These are the activations of a small neural network, seen along a few directions. Each row is one input.
Each table varies a few parts of the input and shows all the possible inputs, shuffled.
Descriptions start from the smaller parts, as in this example, which fits no table here: one of 3 separate values, together with either a single point or one of 11 places around a ring or (one of 6 places along a line, together with one of 8 places around a ring).
Shared parts are said once, and a part with two or three values counts as separate values.
In the rows, zero is written as 128.

Other details of the inputs vary at random and push rows far along two fixed directions, the same in every table; ignore that.
These rows show it; all are for the same input, with only those details redrawn:
[120 147  93 105 151 138 191 159 131 109 164 113 123 182]
[166 115 131 160 109 100 124 106 190 190 118 100 111 175]
[ 70 121  91 120  85 115  48 110  86  91 107 182 150  56]
[120 147  93 105 150 138 190 158 130 109 163 114 123 181]
[ 79 138  83 102 119 132 118 140  91  80 138 158 143 105]
[159  94 141 182  74  80  52  73 190 205  85 123 118 126]

A family of inputs:
r1: [155 137 134 111 184 159 187 151 119  79 143 112 128 173]
r2: [207 135 179 150 172 141 182 146 172 162 147  89 112 211]
r3: [100 151 126  88 182 165 174 182  88  57 180 140 144 134]
r4: [130 123 130 120 129 123 128 117 121  97 141 129 147 135]
r5: [147 104 138 152 113 128  63  96 114  89  88 157 147  83]
r6: [ 81 173  90  97 140 154 124 156  92  91 142 176 127  76]
r7: [ 91 138 149 116 106 133  55 118  54  79 120 191 167  66]
r8: [135 115 142 142 101 116  67  89 102  98  98 159 154  94]
r9: [161 125 152 158 125 120 111 130 196 201 121 110 109 152]
r10: [127 131 127 119 157 160 224 164  99 110 133  71 118 140]
r11: [174 131 125 163 126 110 120 101 202 192  97 107  85 147]
r12: [167 114 132 161 108  99 124 105 192 191 118 100 110 176]
r13: [127 153 148 103 161 147 183 160 116 110 183 118 138 179]
r14: [ 92 153 112  76 172 163 175 196  96  67 178 143 134 133]
r15: [164  84 178 191  82 109  81  84 148 211  64  86 117  79]
r16: [116 109 154 131 106 114  61  93 112 130 120 156 153  89]
r17: [104 119 151 130  91 112  59 118 118 145 125 163 140  91]
r18: [166 135 142 136 150 123 186 137 192 203 152  85 104 218]
r19: [169  79 147 174  87  92  47  88 190 170  83 125 117 106]
r20: [187 152 126 142 162 132 188 134 205 195 138  87  82 194]
r21: [173 151 125 142 147 113 196 119 195 197 138  88  84 213]
r22: [ 89 127 111 115 106 136 161 139  47  81 119 125 152  77]
r23: [ 74 144 132 106 110 143 149 154  33 103 135 131 152  71]
r24: [131 140  87 113 164 148 188 169 143  96 152 112 115 169]
r25: [110 110 149 144  83 112  99 103  75 156  91 123 145  62]
r26: [ 79 136 127 113 125 159 145 163  43  89 128 127 143  58]
r27: [180  99 172 158 145 117 117 109 184 171 124 102 119 154]
r28: [109 133  98 143  82 103  67  87 122 132  96 171 121  78]
r29: [147  98 150 173  81  84  50  73 188 213  82 122 116 124]
r30: [187  96 154 168 133 110 118 101 188 149 116  99 119 153]
r31: [109 135 127 100 159 161 115 143  65  49 131 166 153  91]
r32: [ 85 123 103  90 141 142 113 151  97  60 133 153 137  89]
r33: [157  88 174 182  67  88  92  74 141 214  65  88 126  95]
r34: [112 130 112 118 141 140 117 143 137 128 128 138 126 115]
r35: [119  93 134 166  82 125  91 103  94 123  72 119 136  45]
r36: [139 160  77 114 163 149 196 157 141  99 148 120  97 161]
r37: [130 132 121  95 174 151 183 173 137 106 164 115 120 162]
r38: [ 97 150 126 138  89 114  68 102 119 160 114 181 124  76]
r39: [102 138 110  84 186 161 179 165  93  40 165 130 139 135]
r40: [100 139 116 135  92 111  64  90 117 154 104 177 123  72]
r41: [104 105 136 124  93 106  59 100 124 130 107 153 138  89]
r42: [162 147 152 139 145 125 185 149 190 206 161  91 106 218]
r43: [ 97 148 117  77 167 152 182 154  87  57 174 130 148 151]
r44: [196 132 174 138 162 131 185 123 162 166 147  90 120 220]
r45: [ 92 124 135 113 108 129  56  98  61  66 100 183 165  64]
r46: [165 109 163 141 117 107 119 112 182 196 130 105 117 169]
r47: [120 144  98 103 172 150 186 168 144 106 149 108 114 167]
r48: [100 145  93  77 152 147 186 169  95  60 176 132 139 154]
Changing only one part turns r1 into r45. The same change can be made to r15. Which row results? -> r25
Changing only one part turns r47 into r29. The same change can be made to r37. Which row results? -> r46
What is each input in this table made of? -> one of 2 separate values, together with one of 4 places along a line, together with either a single point or one of 5 places along a line
Which other rows does r45 become when the place on the line of 4 takes its other values? List them by row number. -> r7, r8, r44
Start at r28 and move only the place on the line of 5, one step at a time. The first step leads to r12. Which rows follow, in order? -> r48, r4, r8

A family of inputs:
r49: [101 106 112 146  93 108  28 102 151 140  95 172 136  81]
r50: [185 120 173 147 150 130 134 123 174 166 118  99 121 163]
r51: [124 130 147 122 125 126 115 142 128 136 137 129 129 129]
r52: [186 154 120 138 149 120 189 134 183 159 149 101 103 222]
r53: [ 95 168  79  97 151 149 157 155  93  60 159 165 132 132]
r54: [153 130 156 147 126 119 142 111 147 187 132 103 120 164]
r55: [121 144 107 138 120 124  95 118 134 117 125 164 123 111]
r56: [116 126 121 161  86 107  19  90 141 139  87 186 127  58]
r57: [110 135 112 104 167 159 180 163  86  67 137 118 128 124]
r58: [107 136 110 102 164 160 182 159  81  62 140 118 130 127]
r59: [170 142 114 116 154 113 190 127 192 164 155  94  97 219]
r60: [100 136 100 100 157 155 175 166  78  65 152 130 139 108]
r61: [130 137 137 108 137 128 169 148 120 116 157 114 135 173]
r62: [153 105 132 160 102 105  60 106 202 194  99 132 113 137]
r63: [176 160 120 134 162 142 184 155 189 159 155 108  92 203]
r64: [132  98 153 143  87 107  53  90 115 125 103 159 149  88]
r65: [ 88 153  98  92 146 156 174 177  80  81 154 124 138 108]
r66: [114 110 134 153  85 111  78 103 123 148 100 127 137  75]
r67: [168  94 149 171 101 108 106  94 158 171 100 100 123 123]
r68: [127 152 134 110 153 148 172 156 115 145 155 118 121 154]
r69: [104 138 100  97 157 158 172 172  78  70 151 130 136 105]
r70: [125 145 118 115 131 136 199 146 108 133 134 102 121 155]
r71: [128 149 131 110 143 137 176 139 106 136 153 114 130 167]
r72: [104 110 126 132 114 134  71 120  86  94  87 152 136  49]
r73: [ 83 150  98  95 146 154 175 171  78  75 156 125 141 107]
r74: [ 75 156  97  93 139 155 186 164  64  83 145 136 134 105]
r75: [158 104 153 172  87 102 105  94 168 191 100  92 121 128]
r76: [111 139  88 104 152 136 162 152 138 102 158 132 129 175]
r77: [ 98 112 137 121 104 129  46 121  85  90 111 184 154  46]
r78: [172 108 143 159 130 119 153 119 161 163 124  85 117 152]
r79: [109 116 135 151  88 112  86 105 117 163  87 140 127  67]
r80: [109 104 106 140  79  94  30  90 134 136  92 170 144  94]
r81: [182 116 172 152 148 124 136 110 172 162 120  97 127 168]
r82: [137 116 149 130 132 129 115 128 127 119 134 139 136 120]
r83: [152 125 122 136 129 103 125 100 193 170 130 118 102 165]
r84: [178 124 157 133 160 132 192 143 166 146 161  93 118 201]
r85: [172 132 137 137 135 123 207 140 163 168 144  60 114 203]
r86: [101 121 115 117 131 145 125 129  75  68 113 135 138  89]
r87: [ 88 108 117 124  97 128  60 104  59  69  84 161 150  44]
r88: [ 92 114 136 119 102 127  38  95  67  72  93 182 171  44]
r89: [ 79 158  78  75 165 149 159 159 113  69 167 157 120 126]
r90: [134  99 132 151  90 110  80  96 113 131  94 130 140  84]
r91: [167 133 161 134 155 126 189 151 176 170 160  81 110 210]
r92: [ 81 142  91  92 126 135  85 134 116  94 131 177 123  78]
r93: [182 115 171 152 143 123 137 105 170 160 119  96 129 171]
r94: [116 146 130  94 177 162 166 158  95  67 152 134 147 132]
r95: [140 128 139 113 151 141 170 144 121 101 160 122 135 162]
r96: [ 81 159 113  90 154 158 160 161  67  91 161 148 140 114]
r97: [113 135 139 130 122 127 115 119 108 148 130 137 134 115]
r98: [151 106 169 159  96  98  86  97 161 177 114 117 127 139]
r99: [154  95 134 175  92  89  50  83 204 199  94 131 117 138]
r100: [159 124 128 144 129 104 123 101 206 184 129 113  95 168]
r101: [110 111 153 141  93 106  59 106 120 137 112 150 141  90]
r102: [154 110 154 172  86 101 114  90 160 205  88 102 113 125]
r103: [ 83 157 100  91 143 157 184 174  72  95 143 135 128 105]
What is each input in this table made of? -> one of 5 places along a line, together with either one of 3 separate values or (one of 2 separate values, together with one of 4 places along a line)
Changing only the place on the line of 5 turns r102 into r103. The same change can be made to r75. Which row results? -> r65
Changing only the place on the line of 5 turns r58 into r72. The same change can be made to r78. Which row results? -> r69
Which other rows agree with r57 in the place on the line of 5? List them by row number. -> r49, r56, r60, r73, r79, r82, r89, r91, r94, r96
Which other rows does r99 become when the choice among 3 separate values takes its other values? List them by row number. -> r55, r100
Which other rows does r91 become when the place on the line of 5 takes its other values? List them by row number. -> r51, r61, r98, r101
Start at r68 and move only the place on the line of 5, one step at a time. The first step leads to r96. Which rows follow, in order? -> r97, r54, r71
